Each row below holds a small network's activations on one input, seen along a few directions.
Each table varies a few parts of the input and shows all the possible inputs, shuffled.
Descriptions start from the smaller parts, as in this example, which fits no table here: one of 8 places around a ring, together with either a single point or one of 9 places along a line or (one of 3 separate values, together with one of 4 places along a line).
Shared parts are said once, and a part with two or three values counts as separate values.
In the rows, 128 means zero.

Other details of the inputs vary at random and push rows far along three fixed directions, the same in every table; ignore that.
To show where, the next rows are all for the same input, with only those details redrawn:
[123 138 108 119 111  73 153 127 126 159 122 131]
[142 119 132 113 114  98 106 120 170 140 145 144]
[140 147 143  93 142 115 162 140 101 176 154  83]
[137 141 152 102 141 143 115 127 158 123 149 125]
[101 173 119 118 144 146 157 125 127 109 110 125]
[132 133 116 112 117  76 157 132 113 172 134 111]
[ 98 164 109 124 128 127 148 123 143 101 102 151]
[122 146 121 112 128 100 160 131 116 155 127 112]

A family of inputs:
r1: [ 85 158  94 131 130 143 135 126 134 105 110 144]
r2: [156  92 147 136 116 117  96 137 146 137 170 134]
r3: [138 120 118 122 111 141 160 117  67 173 128  95]
r4: [150 103 118 152 124 107  99 135 154 128 140 143]
r5: [111 158 110 150 123  94 145 119 138 118  91 160]
r6: [130 142 165 113 154 243 134 111 101 108 141  76]
r7: [109 153 117 158 147 158 144 133 134  73 105 126]
r8: [129 107 111 155 122 124 101 134 159 109 128 149]
r9: [142 124 118 144 126  93 148 137 121 150 126 111]
r10: [115 135 116 121 125 104 152 145  78 149 136 110]
r11: [124 133 110 120 111  77 147 126 133 156 126 134]
r12: [125 144 124 142 129 119 103 118 162 101 107 177]
r13: [144  95 146 120 120 126  94 132 163 138 174 115]
r14: [118 155 175 111 170 222 120 132 117 104 170  80]
r15: [156 105 134 149 123 108  99 134 145 128 148 144]
r16: [134 128 138 119 117 109  94 118 164 125 135 164]
r17: [ 96 118 115 148 141 160 154 102 124 102  88 148]
r18: [ 90 143 100 169 126 131 149 128 127  90 102 145]
r19: [128 148 131 111 143 146 117 127 148 123 134 136]
r20: [159 110 142 144 126 110  78 121 157  98 132 159]
r21: [130 136 120 107 114  73 132 134  93 171 134 117]
r22: [ 91 148 100 161 135 150 150 131 132  85 102 127]
r23: [139 140 122 143 132  95 152 143  97 152 123 120]
r24: [152 107 168 103 127 134  89 128 143 157 188 102]
r25: [138 129 187 106 164 237 133 147 117  92 128  86]
r26: [133 145 140 107 135  95 161 136  99 182 142  97]
r27: [110 161 120 137 143 120 129 125 120  94  92 152]
r28: [104 104  81 143 130 105 178 122  91 159  89 131]
r29: [105 165 136 112 146 170 129 130 114 105 133 121]
r30: [123 137 131 119 125 107  96 116 143 109 117 159]
r31: [133 109 119 131 101 158 114  96 129  99 111 157]
r32: [131  97 120 135 118 127 153 153 113 158 105 101]
r33: [122  93 112 145  93  91 159 147 114 152  89 136]
r34: [156  82 122 131  85 128  84  95 135 120 123 147]
r35: [114 150 109 154 136 132 143 133 122  80 102 150]
r36: [126  89 127 131 129 153 118 102 136 100 108 167]
r37: [104 144 102 157 128 126 136 132 112  82  99 153]
r38: [137  66 132 143  95 125 106 133 177 119 111 135]
r39: [143 104 115 124 105 131 152 117  91 179 135  75]
r40: [146 143 131 119 130  91 156 136 115 166 133 103]
r41: [136 171 169 132 183 200 140 139 113 100 136  85]
r42: [115  95 125 143 127 154 112 100 151  98 104 177]
r43: [143 116 128 154 123 119  90 125 146  80 122 155]
r44: [127 133 144 108 133 143  94 129 124 117 153 122]
r45: [136 124 132 110 142 132 144 155  93 177 169  73]
r46: [113 166 157 100 162 208 119 130 137  93 157  92]
r47: [156 119 163  98 121 124  79 126 157 155 174 134]
r48: [153  68 143 132  94 107 105 135 145 130 112 140]
r49: [ 94 117  98 142 135 144 154 104  99  97  71 152]
r50: [130 114 130 123 106 108  94 124 154 138 152 154]
r51: [161 105 145 139 123 112  84 125 168 106 138 163]
r52: [120  90 102 137 118  98 172 116 107 164 105 122]
r53: [156 115 126 129 123  98  88 128 176 130 137 158]
r54: [175  61 186 119 117 152  93 138 159 154 160 101]
r55: [ 96 175 123 117 140 149 127 119 128 100 109 145]
r56: [130 167 172  87 165 195 123 133 128 123 166  81]
r57: [108 154 119 117 139 126 178 151  66 156 138  94]
r58: [137 115 105 124 116 143 155 122  77 180 127  82]
r59: [105 173 118 137 146 135 140 122 126  94  93 153]
r60: [125 139 108 158 135 130 114 128 156  89 103 157]
r61: [148 124 135 142 134 101 154 148  94 166 148  89]
r62: [175  85 172 118 131 137  81 144 148 139 192 119]
r63: [136 121 139 112 109  96  98 122 156 153 155 140]
r64: [ 87 149  97 151 119 126 142 128 122 102 107 156]
r65: [118 157 117 111 133  92 159 137  96 159 116 124]
r66: [121 137 102 114 113  87 134 133 126 161 131 138]
Changing only one part turns r55 into r56. The same change can be made to r51. Which row results?
Answer: r9
Changing only one part turns r42 into r49. The same change can be made to r50. Which row results?
Answer: r44
Describe the family of inputs behind these rows.
Answer: one of 6 places along a line, together with either one of 3 separate values or one of 8 places around a ring
Which other rows does r14 become when the place on the ring of 8 takes its other values? List them by row number.
Answer: r5, r18, r24, r26, r41, r61, r63
Which other rows does r38 become when the choice among 3 separate values takes its other values? List them by row number.
Answer: r39, r52
Start at r27 and move only the place on the ring of 8, one step at a time. The first step leads to r20. Which rows follow, in order?
Answer: r43, r37, r10, r44, r21, r30
Which other rows does r48 become when the place on the line of 6 takes its other values? List them by row number.
Answer: r25, r32, r33, r38, r54
List by row number the other rows that have the place on the line of 6 in common with r58.
Answer: r1, r4, r8, r19, r28, r32, r45, r53, r60, r66
Which other rows does r25 become when the choice among 3 separate values takes its other values? List them by row number.
Answer: r31, r36

A family of inputs:
r67: [207  17 138 169 100  70  79 156  89 169 176 101]
r68: [123 156 135 134 165 126 208 168  58 130  86  81]
r69: [115 120 169  98 138 210 128 115 132 102 117 114]
r70: [125 144 142 106 140 199  75  74 161  84 129 152]
r71: [ 77 123  90 118  80 111 118 110 144 110  81 184]
r72: [154 106 121  65  97  69 143 136  56 251 177  83]
r73: [209  89 181 111 104  59  23 120 173 155 216 165]
r74: [123  86 142 145 143 244 146 112  69 115 130  88]
r75: [212  72 152 135 120  37  72 125 156 181 170 149]
r76: [112  99  86 193 103 159 135 142 133  84 120 114]
r77: [104  92  81 153  92 111 143  86 154 103  52 194]
r78: [116 189 148  95 167 158 155 136 103 149 184  62]
r79: [ 90 172  94 105 107 125 148  94  87 136 105 133]
r80: [195 133 145 114 135  30 145 142  56 233 178  88]
r81: [ 70 153  95 135 109  94 140 147 154 114 114 145]
r82: [152 122 184 118 157 202 106 153 185 108 158  91]
r83: [111 152  84 156 131  92 212 152 107 169  89 102]
r84: [153 145 174 108 168 193  67 113 200  92 193 120]
r85: [154 170 195  89 184 204  78 151 126  89 189 116]
r86: [133 128 106 166 137  80 149 132 124 109  73 159]
r87: [ 94 193 137 114 149 121 180 173  57 136 115  96]
r88: [106 112  74 146 100 106 124  71 158 110  67 194]
r89: [100 145 150  99 161 217 208 124  65 122  90  73]
r90: [111 134 114 150 114  81 148 152 120 109  80 160]
r91: [107 135  73 168 113  80 136 110 183 121  99 175]
r92: [107 141 128 119 131 152  69 120 218  76 162 167]
r93: [ 96 129 119 148 113 126 121 145 190  97 107 149]
Describe the family of inputs behind these rows.
Answer: one of 3 separate values, together with either a single point or one of 8 places around a ring
Changing only the choice among 3 separate values turns r75 into r91. The same change can be made to r86. Which row results?
Answer: r83
List by row number the other rows that have the choice among 3 separate values in common with r70.
Answer: r69, r71, r72, r74, r77, r79, r88, r89
Which other rows does r73 become when the choice among 3 separate values takes its other values? List them by row number.
Answer: r78, r79
